A small network was shown many inputs. Here are its activations along a few directions, one row for each input.
Each table varies a few parts of the input and shows all the possible inputs, shuffled.
A made-up example of a description, with smaller parts first: one of 6 places along a line, together with either a single point or one of 9 places around a ring or (one of 3 separate values, together with one of 5 places around a ring).
Shared parts are said once, and a part with two or three values counts as separate values.
(in the rows, 128 means zero)

Other details of the inputs shift rows strongly along two fixed directions, in all tables alike. That doesn't count.

Rows:
row 1: [106  86 117 101 134 107 149 117 171 158 135 135 137 127]
row 2: [117 102 114 145 145  98 143 130 169 123 184 130 125  81]
row 3: [110  92 100 102 138 107 114 126 135 158 143 138 121  94]
row 4: [128 143 142  99 141  90 140 206 106 142 139  47 104  80]
row 5: [133 154 175 125 108 142 151 153 116 118  76 111 138 178]
row 6: [141 149 158 120 109 115 137 176 116 132  80  80 129 154]
row 7: [133 112 110 141 117 149  90  95 121 116 107 179 144 141]
row 8: [127  81  75 154 131  79 105 153 139 138 142  97 136  87]
row 9: [131 182 183  91 125 170 141 137  95 122  95 145 117 155]
row 10: [138 208 166  98 133 188 147  90  96 127 153 108  98 185]
row 11: [137 154 148 151 133 100 124 197 114 117 114  57 126 113]
row 12: [137 124 115 155 118 176 104  79 115  96 110 203 141 143]
row 13: [128  82  99 134 112  94  98 127 139 143 116 121 141 119]
row 14: [143 183 175 167 126 139 140 165 108  87 121 117 129 144]
row 15: [111 105 117 107 130 132 143  95 157 143 126 165 130 132]
row 16: [151 146 102 164 112 183 117  21 127 119 149 176 144 184]
row 17: [116  92  92 111 143 110 123 132 134 149 152 137 118  86]
row 18: [117 110 114 137 148 126 139 106 147 114 161 160 126  98]
Each input here is: one of 2 separate values, together with either a single point or one of 8 places along a line.
Q: Changing only the choice among 2 separate values turns row 2 into row 14. The same change can be made to row 15. Which row results?
A: row 6
Q: Change only the choice among 2 separate values in row 18. List by row number the other rows that result.
A: row 11

Rows:
row 19: [124 108 119 133 131 119 125 128 138 126 131 137 132 115]
row 20: [133 152 148 130 126 136 131 150 115 119 121 115 123 132]
row 21: [127 111 113 134 125 111 127 130 139 138 132 114 131 123]
row 22: [136 159 151 134 129 143 132 138 112 112 119 126 127 137]
row 23: [126 113 117 139 130 119 122 125 138 126 138 131 129 117]
row 24: [121  90  94 142 128 141 114  62 148 121 140 197 139 129]
row 25: [133 148 150 123 123 139 139 141 116 123 105 123 129 143]
row 26: [136 154 145 122 126 137 127 144 111 126 116 112 122 134]
row 27: [118  89 100 145 130 136 119  81 151 120 141 191 143 121]
row 28: [127 118 118 134 128 117 123 127 134 134 133 117 133 130]
row 29: [137 165 162 122 126 130 142 171 106 119 108  96 118 131]
row 30: [130 145 148 120 125 135 134 144 116 126 108 119 129 143]
row 31: [133 153 152 127 126 140 133 146 115 114 116 126 124 136]
row 32: [132 148 149 118 127 142 130 141 109 122 108 124 123 137]
row 33: [130 119 113 132 128 124 119 118 130 132 135 129 131 122]
row 34: [127 112 111 129 126 122 125 117 133 132 130 137 129 121]
row 35: [124 116 116 138 132 117 123 131 137 129 138 127 130 117]
row 36: [137 157 148 125 123 149 127 134 106 118 118 126 124 143]
row 37: [134 152 146 124 125 143 126 136 110 121 116 121 121 139]
row 38: [137 153 147 130 122 137 136 138 114 122 115 113 128 144]
row 39: [124 110 116 123 128 122 122 130 131 136 128 130 130 119]
row 40: [126 113 114 140 130 117 127 126 138 128 138 130 131 114]
row 41: [134 154 154 126 121 148 133 126 116 115 107 135 127 152]
row 42: [128 115 117 141 130 122 122 121 135 123 140 133 131 119]
row 43: [140 168 161 127 127 131 140 170 103 118 114  90 120 131]
row 44: [125 116 112 130 129 122 119 123 132 135 135 129 129 122]
row 45: [110  81  86  91 148  46 139 181 163 188 182  28 108  66]
row 46: [134 158 151 132 128 143 132 140 115 114 117 126 125 136]
row 47: [135 156 145 125 127 144 128 136 106 121 118 122 124 141]
row 48: [127 115 114 126 128 119 121 124 134 134 130 129 129 120]
row 49: [118  93  98 148 131 134 119  77 152 118 143 191 141 124]
row 50: [126 113 114 125 126 120 121 127 133 134 132 129 127 121]
row 51: [125 116 117 132 127 115 123 131 136 137 132 116 132 128]
row 52: [134 153 151 128 121 145 131 136 116 121 114 122 127 149]
row 53: [123 110 114 124 131 120 122 128 131 137 127 131 131 120]
row 54: [134 154 151 124 122 142 133 134 118 119 108 127 127 148]
row 55: [136 157 152 133 126 144 132 141 111 112 121 125 125 138]
row 56: [134 157 150 133 130 141 132 141 111 114 121 123 126 138]
row 57: [123 111 121 125 124 117 126 135 137 138 125 121 133 126]
row 58: [132 152 146 119 127 140 129 140 110 122 113 124 122 141]
row 59: [133 152 153 128 127 141 133 139 115 111 115 130 123 137]
row 60: [130 150 152 125 131 139 135 146 113 116 112 129 127 135]
row 61: [136 154 145 126 124 143 132 135 109 121 115 123 123 138]
row 62: [124  97 100 149 124 141 116  68 148 122 143 184 144 138]
row 63: [135 151 149 125 121 138 138 138 117 121 108 121 126 145]
row 64: [124 115 119 128 126 113 125 132 138 136 127 119 131 128]
row 65: [122  96  98 149 126 139 117  66 153 124 140 187 144 136]
row 66: [130 163 147 103 141 157 161 121 119 127 142 117 107 138]
row 67: [134 155 147 124 123 147 127 137 109 121 117 125 122 141]
row 68: [124 108 117 134 131 117 130 130 138 129 130 135 133 112]
row 69: [129 115 117 135 126 115 123 126 135 134 134 115 132 128]
row 70: [125 112 115 124 130 122 122 125 132 135 126 133 132 118]
row 71: [109  75  88  89 150  40 134 184 163 194 187  30 107  65]
row 72: [119  92 100 147 132 139 120  73 152 118 138 199 145 122]
row 73: [125 115 120 127 123 114 125 134 138 136 128 117 130 127]
row 74: [124 108 119 127 126 113 126 133 138 137 125 119 133 124]
row 75: [105  85  95  90 145  49 136 172 157 184 178  38 108  69]
row 76: [125 113 120 128 126 120 127 125 138 135 122 130 135 128]
row 77: [126 103 100 150 127 159 113  48 140 112 142 210 142 139]
row 78: [121  90  96 148 126 132 116  73 154 127 143 176 141 132]
row 79: [130 119 118 136 126 119 124 122 136 133 132 122 134 129]
row 80: [123 161 163  91 132 145 145 132 122 139 142 130 109 130]
row 81: [130 116 110 135 127 127 123 111 129 130 136 137 132 122]
row 82: [133 150 148 119 126 143 135 140 108 123 107 127 125 136]
row 83: [133 156 152 128 128 139 134 143 116 114 113 127 124 135]
Q: Changing only one part turns row 36 into row 81. The same change can be made to row 50. Which row results?
A: row 34
Q: Changing only one part turns row 66 into row 80. The same change can be made to row 29. Which row results?
A: row 31
Q: What is each input in this table made of?
A: one of 5 separate values, together with either a single point or (one of 3 separate values, together with one of 4 places along a line)
Q: Change only the choice among 3 separate values in row 64. List by row number the other rows that result.
A: row 49, row 58
Q: List by row number the other rows that have the choice among 5 separate values in common with row 76.
A: row 22, row 26, row 33, row 45, row 46, row 48, row 54, row 65, row 70, row 72, row 79, row 83
Q: Change only the place on the line of 4 in row 52. List by row number the other rows that result.
A: row 57, row 62, row 73
Q: Change only the choice among 5 separate values in row 68. List by row number the other rows that result.
A: row 19, row 27, row 60, row 72
Q: Change only the choice among 5 separate values in row 39. List by row number the other rows that result.
A: row 32, row 53, row 70, row 82

Rows:
row 84: [132 165 164 131 129 162 141 126 111 109 121 145 125 149]
row 85: [132 147 147 120 136  75 131 225 122 146 135  19 112  94]
row 86: [126 150 152  95 131 123 146 166 111 136 110  94 112 124]
row 87: [123 102  96 131 130 139 131  72 148 140 147 168 129 132]
row 88: [138 173 159 150 131 161 130 131 105  93 126 150 127 139]
row 89: [104  77  94  95 137  75 123 142 153 178 147  95 122 101]
row 90: [131 156 155 111 128 129 145 157 115 123 115 104 113 133]
row 91: [131 179 173 128 129 187 144  92 105 100 110 183 128 172]
row 92: [123 109 101 158 140 130 116 103 138 108 146 181 142 107]
row 93: [114  81  85 102 131  85 123 130 160 183 156  83 117 109]
row 94: [112  75  91  96 128  92 122 122 158 173 152 109 127 103]
row 95: [126  99 100 140 134 124 124 109 145 138 156 131 129 116]
row 96: [137 167 168 110 126 177 144 115 108 110 107 161 118 160]
row 97: [138 186 173 150 127 186 136  92  99  86 117 182 128 161]
row 98: [135 175 153 135 132 150 132 140 103 106 125 116 118 141]
row 99: [128 144 147 117 140  80 132 222 114 141 125  35 114  90]
row 100: [134 157 147 104 127 114 142 164 118 145 125  81 113 130]
row 101: [133 156 155 119 127 133 143 162 114 121 119 103 116 127]
row 102: [130  65  86 148 113 101 103 115 146 134 100 149 161 120]
row 103: [144 157 156 138 102 153 120 137 101 105  70 137 147 168]
row 104: [127 165 163  88 124 158 137 123 111 131 113 125 119 156]
row 105: [131  79  80 157 110 111  99 101 149 132 110 144 151 139]
row 106: [117  89  93 135 133 113 125  93 152 142 156 135 130 116]
row 107: [142 161 146 141 132 117 126 180 110 118 133  80 113 110]
row 108: [132 156 153  91 120 146 140 133 113 145 123 110 119 149]
row 109: [134 152 152 118 129 111 143 179 117 138 126  64 110 118]
row 110: [134 164 161 120 132 163 140 135 104 104 111 152 127 144]
row 111: [118  97 101 128 130 143 127  64 155 130 146 187 136 129]
row 112: [128  91  90 151 137  84 117 152 137 139 170  82 127  86]
row 113: [126  77  93 160 106 139  97  69 152 113 101 203 157 147]
row 114: [130  84  93 165 106 139  99  72 149 121 107 191 158 154]
row 115: [126  97  97 154 136 104 113 124 144 122 158 138 136  93]
row 116: [134 167 164 139 130 160 136 126 108  95 117 152 123 140]
row 117: [110  82  92 119 144  92 127 127 153 142 145 125 137  96]
row 118: [121  98  99 134 132 125 124  81 151 131 155 165 136 125]
Q: Changing only one part turns row 104 into row 94. The same change can be made to row 84. Which row results?
A: row 101
Q: What is each input in this table made of?
A: one of 5 places along a line, together with either a single point or one of 6 places along a line
